Each row below holds a small network's activations on one input, seen along a few directions.
Each table varies a few parts of the input and shows all the possible inputs, shuffled.
A made-up example of a description, with smaller parts first: line(4) and (point or line(11) or (values(2) and ring(8))).
Shared parts are said once, and a part with two or three values counts as separate values.

Other details of the inputs shift rows strongly along two fixed directions, in all tables alike. That doesn't count.

Table:
row 1: [ -7   2 -12  -4  10  -1  12   5  -5 -10   8   3 -10   8   4   3]
row 2: [ 33 -98  24 -14   2 -19 -49  34  30  15  35 -35 109 -26 -18 -37]
row 3: [  0   7   8  -1   2  13 -15 -22   8  17 -16  12  -3 -14  -4 -12]
row 4: [  1  13   5   4  -3  -3  -9 -15   8   8 -22   6   4   0   6 -12]
row 5: [-15   4 -12  -4  11  -2   1 -16  13  -8 -12  14 -18  -1  10 -17]
row 6: [-29  23 -16 -18  19  10  12 -10   3 -15 -18  28 -24  13   2  -6]
row 7: [  23 -109   19  -18   11  -13  -33   27   33   13   45  -36  102  -19
  -12  -31]
row 8: [ 44  38  19  51 -67 -21  28  40 -69  11  40 -59 -17  11  -3  75]
row 9: [-27  16 -17  -2  19   7   5 -25  17  -7 -21  23 -33   5  11 -15]
row 10: [ -5   8   1  -7   9  18 -15 -30  15  13 -24  20  -7  -8  -5 -19]
row 11: [-19  18 -11 -21  19  21   4 -18  14 -13 -26  35 -30   0   2  -8]
row 12: [ 42  41  22  64 -63 -32  37  35 -61  13  41 -63 -11  15   9  72]
row 13: [-19  18 -11 -19  17  18   0 -17  12 -16 -27  35 -32   3   1 -10]
row 14: [ -6   1   6  -5  -3   6  -8  -4   4  -1 -10  14 -11  -5  -5   0]
row 15: [ -8   1 -14  -3  12   0  13   3  -5 -10   8   2  -9  12   3   4]
row 16: [-25  16 -20 -11  22   5  12 -14   4 -15 -15  25 -28   9   6  -9]
row 17: [-10   9 -15 -13  11   4  12   7  -5 -13   4   5  -3  12  -1   5]
row 18: [-10   5   0  -1  11   0  -4 -21  16  -2 -21  16 -10  -1  10 -16]
row 19: [ 40  39  24  53 -65 -19  31  42 -69  13  39 -57 -18   6  -3  79]
row 20: [-27  22 -18 -22  22  13  14 -12   6 -14 -18  28 -22   9   4  -6]
row 21: [ -5   1  -7 -11   9  15   4  -2   3 -11  -4  12  -9   3  -3   3]
row 22: [  34 -104   23  -20    4   -6  -53   27   27   25   37  -33  100  -31
  -32  -36]
row 23: [  8   2   1  23 -20 -16  15  15 -17   6  24 -27  -3   2   7  20]
row 24: [-12  28  -1  -3   8   2 -14 -32  18   0 -45  31 -17  -2  11 -27]
Each input here is: values(3) and ring(8).
Question: Changing only the values(3) part turns row 1 into row 15. The same change can be made to row 23. Which row results?
Answer: row 9
Question: Change only the values(3) part in row 4. List by row number the other rows that result.
Answer: row 2, row 24
Question: Change only the ring(8) part in row 24. List by row number the other rows that result.
Answer: row 5, row 6, row 13, row 14, row 16, row 18, row 22
Question: Change only the values(3) part in row 18. List by row number the other rows that result.
Answer: row 7, row 12

Table:
row 25: [ 19  52  12  48 -43 -20  29   4 -39   8   8 -28 -42   9  18  48]
row 26: [-38 -21 -15 -34  46  12 -25 -41  54  -4 -41  47  11  -5   7 -62]
row 27: [ 13  71   6  53 -42 -19  29  -5 -39   4  -3 -19 -45  12  20  42]
row 28: [  51 -119   26    2  -19  -25  -25   65   -7   23   84  -77  108  -23
  -28    3]
row 29: [  7  57  -4  32 -33   0  34   9 -51   0  10 -15 -55  15   0  54]
row 30: [  4   7   1   9 -13  -1   3   2  -9   2   2  -6 -13  -4   3  11]
row 31: [-17  56  -9  15  -2 -11  25  -3 -18 -10 -20  11 -43  18  12  14]
row 32: [ 58 -76  46   3 -33 -16 -48  44   3  32  38 -54 100 -29 -31  -4]
row 33: [  9  63  -5  37 -27 -19  38  18 -50  -4   8 -24 -39  25  10  46]
row 34: [-44 -13 -28 -57  59  42 -10 -33  48 -20 -33  64 -15  -2  -5 -43]
row 35: [-23 -45  -5 -26  42  12 -29 -37  52  -3 -23  36  12 -15   5 -54]
row 36: [-35 -33 -14 -50  44  25 -27 -25  48 -12 -23  50   3 -19  -6 -51]
row 37: [  2  -6  15 -21  13  23 -42 -34  33  14 -41  36  15 -22 -12 -40]
row 38: [-17  52 -17  -4  -1  19  25  -8 -18 -17 -14  25 -50  15   5  26]
row 39: [  7  54  -7  25 -23  -9  49  23 -53 -13  14 -22 -44  30   6  59]
row 40: [  5  17   6  21  -6 -10   8  -7  -2  10   0 -12  -9   2   9   2]
row 41: [  49 -107   18    5  -18  -29  -25   59   -3   20   76  -77  123  -11
  -20   -3]
row 42: [-50  -8 -26 -57  57  25  -8 -29  50 -31 -42  64 -17   4   7 -48]
Question: What is each input in this table made of?
Answer: values(2) and (point or ring(8))
Question: Changing only the values(2) part turns row 26 into row 41. The same change can be made to row 25. Which row results?
Answer: row 35
Question: Change only the values(2) part in row 38. List by row number the other rows that result.
Answer: row 34
